A small network was shown many inputs. Here are its activations along a few directions, one row for each input.
Each table varies a few parts of the input and shows all the possible inputs, shuffled.
Descriptions start from the smaller parts, as in this example, which fits no table here: line(4) and (point or line(9) or (values(3) and ring(5))).
Shared parts are said once, and a part with two or three values counts as separate values.
(in the rows, 128 means zero)

Other details of the inputs shift rows strongly along two fixed directions, in all tables alike. That doesn't count.

A family of inputs:
R1: [180 193  91 127  72 125 128 114 165 128 101 104  25 206  91]
R2: [127 126 141 139 126 144 117 123 126 107 121 131 138 119 123]
R3: [130 117 144 111 144 129 116 124 122 113 127 149 129 132 129]
R4: [180 190 108 132  64 130 144 122 159 139 105 104  15 201 100]
R5: [ 94 128  97 102 130 106 150 158 138 187 164 120 149 128 119]
R6: [124 112 147 133 128 135 122 135 133 114 111 133 135 132 143]
R7: [135 122 146 138 127 139 133 127 128 118 112 131 137 123 144]
R8: [129 129 140 141 125 147 125 117 127 112 121 141 136 120 135]
R9: [134 112 143 120 139 117 131 119 112 111 130 129 115 115 137]
R10: [141 125 145 115 143 129 116 122 117 111 128 137 132 122 120]
R11: [133 119 146 136 128 136 124 134 127 113 110 122 139 122 132]
R12: [ 99 132  83 127 125 113 153 153 148 181 145 104 170 124 124]
R13: [133 121 153 131 136 128 123 138 113 114 122 121 135 123 137]
R14: [ 89 136  83 119 125 119 137 142 147 188 157 129 147 127 105]
R15: [136 123 130 136 135 128 112 112 118 108 126 144 140 127 127]
R16: [124 120 129 140 126 142 120 111 128 108 121 127 120 114 134]
R17: [127 116 143 134 137 123 128 124 115 114 122 118 118 118 146]
R18: [143 115 143 122 141 115 127 129 110 106 133 136 139 129 139]
R19: [136 124 153 135 137 131 132 132 115 119 123 131 132 125 148]
R20: [128 113 136 138 129 132 128 120 129 114 112 118 123 116 142]
R21: [136 120 133 117 144 125 122 111 118 111 127 135 114 114 129]
R22: [ 93 141  76 130 122 121 145 143 148 174 155 112 167 122 114]
R23: [ 99 144  85 122 124 119 137 141 141 185 157 118 152 115  97]
R24: [137 130 138 136 130 138 119 111 119 118 124 151 129 121 128]
R25: [141 117 153 118 137 123 124 132 110 111 132 131 133 122 129]
R26: [117 118 141 137 127 144 115 125 132 108 121 142 133 129 132]
R27: [106 147  87 107 135 115 153 143 141 190 161 126 150 117 112]
R28: [123 114 153 127 136 128 121 139 119 115 121 132 130 134 147]
R29: [136 118 144 135 140 121 125 133 113 108 124 125 142 131 148]
R30: [131 119 128 134 132 134 115 106 119 114 124 138 115 113 127]
Each input here is: values(5) and ring(6).
The inputs of R24 and R14 match in every part but the values(5) part. If R4 is changed in the same way as R24 into R14, which row does it become?
Answer: R5
Which other rows does R1 become when the values(5) part takes its other values? List them by row number.
Answer: R3, R10, R21, R27
Which other rows does R29 become when the ring(6) part takes its other values? List them by row number.
Answer: R1, R12, R15, R18, R22

A family of inputs:
R31: [ 91 136 116 144 127 136 144 173 137 180 147 126 217 128 135]
R32: [ 84 106 123  82 153 103 140 176 129 179 159 115 161 111 119]
R33: [175  80 191 120 172 104 105 118  82  37 103 132 144 119 165]
R34: [146  83 180 168 150 134 101 117  94  31  96 123 158 115 175]
R35: [118 146 106  96 151 111 139 146 117 178 189 163 191 117  98]
R36: [171 178 115 120 107 122 146  99 123 143 131 116  29 142 104]
R37: [155 189 103 160  73 167 114 117 172 130  91 135 100 175  90]
R38: [ 67 111  78 133 138 135 136 121 157 171 150 145 180  95 134]
R39: [175  91 174 118 176 107  88  83  65  40 127 161 135 107 140]
R40: [128 152 111 156  75 137 137 129 165 131  97 111  61 189 142]
R41: [ 85 120 105  81 154 105 125 144 114 176 186 145 151  96  95]
R42: [121 150 128 151  74 147 117 143 161 133  95  93  59 179 111]
R43: [ 86 116 115 148 126 127 167 155 128 184 148  94 173  78 154]
R44: [156 150 116 107  99 113 144 134 153 136 107 119  45 196 131]
R45: [172  91 219 121 168 129 127 116  79  62 105 137 123  89 181]
R46: [178 106 220 116 159 137 110 133  91  56 106 170 167 143 154]
R47: [ 58 112  96 127 134 144 118 136 152 170 149 126 178  84 102]
R48: [ 84 122  93 145 133 142 159 121 138 178 145 114 174  56 124]
R49: [150 164  74 158  83 143 116  96 163 106  96  87  76 158  98]
R50: [159 158 100 108 107 114 125 102 140 139 133 149  37 180 108]
The inputs of R33 and R46 match in every part but one. If R49 is changed in the same way as R33 into R46, which row does it become?
Answer: R37
What do these inputs look like to the network?
Answer: line(4) and values(5)
Which other rows does R45 become when the line(4) part takes its other values? List them by row number.
Answer: R36, R43, R48
Which other rows does R31 become when the values(5) part takes its other values? List them by row number.
Answer: R34, R40, R42, R43
Which other rows does R35 become when the values(5) part takes its other values? List them by row number.
Answer: R36, R39, R41, R50
